Z343: | 106 | 160 | 128 | 158 | 145 | 168 | 184 | 174 | 107 |  98 | 146 | 104 | 177 |  98 | 112 | 105 |
Z390: |  74 | 116 | 198 |  77 |  56 | 213 | 159 | 114 |  72 |  65 | 172 |  62 | 163 | 132 |  38 | 106 |
Z291: | 201 | 148 | 136 | 193 | 198 | 111 |  98 | 226 | 202 | 235 | 206 | 218 | 189 | 132 | 213 | 154 |
Z897: | 201 | 148 | 136 | 193 | 198 | 111 |  98 | 226 | 202 | 235 | 206 | 218 | 189 | 132 |  44 |  84 |
Z303: | 106 | 160 | 128 | 158 | 145 | 168 | 184 | 174 | 107 |  98 | 146 | 104 | 121 | 168 | 140 | 156 |
Z546: | 116 | 137 | 160 | 130 | 118 | 171 | 151 | 159 | 116 | 119 | 171 | 114 | 159 | 142 | 110 | 133 |
Z761: |  79 | 160 | 184 | 149 | 132 | 202 | 172 | 159 |  84 |  73 | 214 |  84 | 171 | 167 | 127 | 153 |
Z22: | 108 | 175 |  89 | 178 | 165 | 158 | 210 | 189 | 109 |  92 | 102 | 104 |  74 | 185 | 166 | 170 |
Z989: | 107 | 104 | 153 |  72 |  56 | 179 | 157 | 122 | 101 | 100 | 110 |  87 | 126 | 121 |  36 |  97 |
size: |  74 | 116 | 198 |  77 | | 4
size: |  79 | 160 | 184 | 149 | 132 | 202 | 172 | 159 |  84 | | 9

Z102: | 226 |  48 | 187 |  70 | 188 | 180 | 174 |  53 |  19 |  51 | 105 | 208 | 195 | 235 | 158 | 176 |  95 | 169 |  85 |  60 |  24 | 237 | 181 |  90 |  41 | 167 | 136 |  66 |  38 |  68 | 218 |  63 | 234 | 129 |  57 | 186 | 136 |  90 | 225 | 103 | 221 | 124 | 199 |
Z280: |  97 |  59 | 102 | 148 | 131 |  11 | 124 |   7 |  14 |  97 |  55 |  99 |  75 |  28 | 224 |  46 | 223 | 134 |  94 |  79 | 166 |  99 |  82 |  73 | 156 |  35 |  11 | 149 | 175 | 244 |  53 | 203 | 123 | 248 | 161 |  54 | 151 | 210 | 227 | 204 |  66 | 122 | 156 |
Z544: |  94 | 170 | 187 | 224 | 195 | 106 |  86 |  24 | 172 | 191 |  95 |  25 | 171 | 186 | 165 | 224 | 176 | 237 |  98 | 226 |  22 |  56 |  10 | 138 | 146 |  87 |  66 |  53 |  21 | 131 | 127 | 132 | 217 | 174 | 106 | 109 | 230 | 171 | 224 | 138 | 147 | 203 | 166 |
size: |  94 | 170 | 187 | 224 | 195 | 106 |  86 |  24 | | 8
size: |  97 |  59 | 102 | 148 | 131 |  11 | 124 |   7 |  14 |  97 |  55 |  99 |  75 |  28 | 224 |  46 | 223 | 134 |  94 |  79 | 166 |  99 |  82 |  73 | 156 |  35 |  11 | 149 | 175 | 244 |  53 | 203 | 123 | 248 | 161 |  54 | 151 | 210 | 227 | 204 |  66 | 122 | 156 | | 43
size: |  94 | 170 | 187 | 224 | 195 | 106 |  86 |  24 | 172 | 191 |  95 |  25 | 171 | 186 | 165 | 224 | 176 | 237 |  98 | 226 |  22 |  56 |  10 | 138 | 146 |  87 |  66 |  53 |  21 | 131 | 127 | 132 | 217 | 174 | | 34
size: |  94 | 170 | 187 | 224 | 195 | 106 |  86 |  24 | 172 | 191 |  95 |  25 | 171 | 186 | 165 | 224 | 176 | 237 |  98 | 226 |  22 |  56 |  10 | 138 | 146 |  87 |  66 |  53 |  21 | 131 | 127 | 132 | 217 | 174 | 106 | 109 | 230 | 171 | 224 | 138 | 147 | 203 | 166 | | 43

Z633: |  77 |  46 |  86 | 178 |  66 |  48 |  40 | 104 |  45 | 105 |  63 | 137 | 190 |  52 |  91 |  64 | 128 |  91 | 172 |  63 |  50 |  64 |  42 | 149 | 210 | 103 |  56 | 107 |  34 | 182 |  64 | 193 | 184 |  45 |
Z694: |  88 |  48 | 123 | 159 |  69 |  52 |  50 |  92 |  50 | 129 |  76 | 115 | 164 |  52 | 111 |  48 |  53 |  44 | 111 |  70 |  45 |  83 |  42 | 124 | 192 | 123 |  68 | 132 |  49 | 162 |  79 | 174 | 181 |  42 |
Z855: |  95 |  42 | 118 | 165 |  67 |  40 |  41 |  98 |  45 | 129 |  71 | 131 | 195 |  92 |  96 |  65 | 104 |  93 | 141 |  61 |  51 |  73 |  41 | 142 | 195 | 115 |  52 | 133 |  46 | 164 |  60 | 178 | 181 |  48 |
Z12: | 176 | 153 | 217 |  43 |  75 | 125 | 177 |  48 | 157 | 209 | 183 |  37 |  46 | 117 | 209 |  92 |  51 |  50 |  50 |  76 |  70 | 205 | 158 |  38 |  60 | 215 | 106 | 195 | 153 |  40 | 195 |  41 |  67 | 140 |
Z440: |  95 |  42 | 118 | 165 |  67 |  40 |  45 |  98 |  45 | 129 |  71 | 131 | 195 |  92 |  96 |  65 | 104 |  93 | 141 |  61 |  51 |  73 |  41 | 142 | 195 | 115 |  52 | 133 |  46 | 164 |  60 | 178 | 181 |  48 |
Z243: |  92 |  53 |  49 | 190 | 136 |  69 |  41 | 171 |  48 |  53 |  66 | 191 | 205 | 109 |  50 | 102 | 177 | 169 | 163 | 136 |  48 | 107 |  43 | 160 | 190 |  93 | 130 | 123 |  53 | 182 |  72 | 186 | 188 |  47 |
Z773: | 128 | 130 | 202 |  44 |  38 | 114 | 156 |  41 | 144 | 200 | 124 |  40 |  75 |  43 | 186 |  92 |  60 |  53 |  51 |  39 |  71 | 144 | 139 |  43 | 101 | 195 |  36 | 178 | 136 |  43 | 171 |  82 | 104 | 114 |
size: |  88 |  48 | 123 | 159 |  69 |  52 |  50 |  92 |  50 | 129 |  76 | 115 | 164 |  52 | 111 |  48 |  53 |  44 | 111 |  70 |  45 |  83 |  42 | 124 | 192 | 123 |  68 | 132 |  49 | 162 |  79 | | 31
size: |  95 |  42 | 118 | 165 |  67 |  40 |  45 |  98 |  45 | 129 |  71 | 131 | 195 |  92 |  96 | | 15

Z975: | 247 |  30 | 242 | 102 |
Z418: |  40 | 228 |   4 | 151 |
Z884: |  26 | 200 |  48 | 212 |
size: | 247 |  30 | 242 | | 3
size: |  40 | 228 |   4 | | 3
size: | 247 | | 1
size: |  40 | 228 |   4 | 151 | | 4
size: |  40 | 228 | | 2
size: |  26 | 200 | | 2
size: | 247 |  30 | | 2

Z888: |  45 |  67 |  51 | 133 |  81 |  64 |  93 |  41 |
Z340: |  71 | 153 | 219 | 205 |  50 | 175 | 233 |  40 |
Z528: |  32 | 243 | 232 | 234 |  33 | 229 | 136 | 126 |
Z431: | 229 |  63 | 154 |  57 | 246 | 107 | 117 | 229 |
size: | 71 | | 1
size: | 229 |  63 | 154 | | 3
size: | 229 |  63 | 154 |  57 | 246 | 107 | 117 | 229 | | 8

Z739: | 183 |  52 |  84 |  42 | 206 |
Z4: |  62 | 194 | 160 | 211 |  40 |
Z513: |  89 | 171 | 173 | 186 |  90 |
Z55: |  45 | 207 | 190 | 234 |  39 |
Z510: | 217 |  44 |  79 |  16 | 235 |
Z94: |  78 | 187 | 185 | 205 |  74 |
Z618: |  84 | 178 | 177 | 191 |  84 |
size: |  62 | 194 | 160 | 211 | | 4
size: | 183 |  52 |  84 |  42 | 206 | | 5

Z878: | 135 |  21 | 210 | 211 | 119 | 226 | 125 |  52 |
Z443: | 213 | 181 | 106 |  44 |  88 | 153 | 218 | 187 |
Z545: | 213 | 181 | 106 |  44 | 229 | 153 | 218 | 187 |
Z326: | 135 |  21 | 210 | 211 | 119 | 226 |  69 |  36 |
size: | 213 | 181 | 106 |  44 |  88 | | 5
size: | 213 | 181 | 106 |  44 |  88 | 153 | 218 | | 7

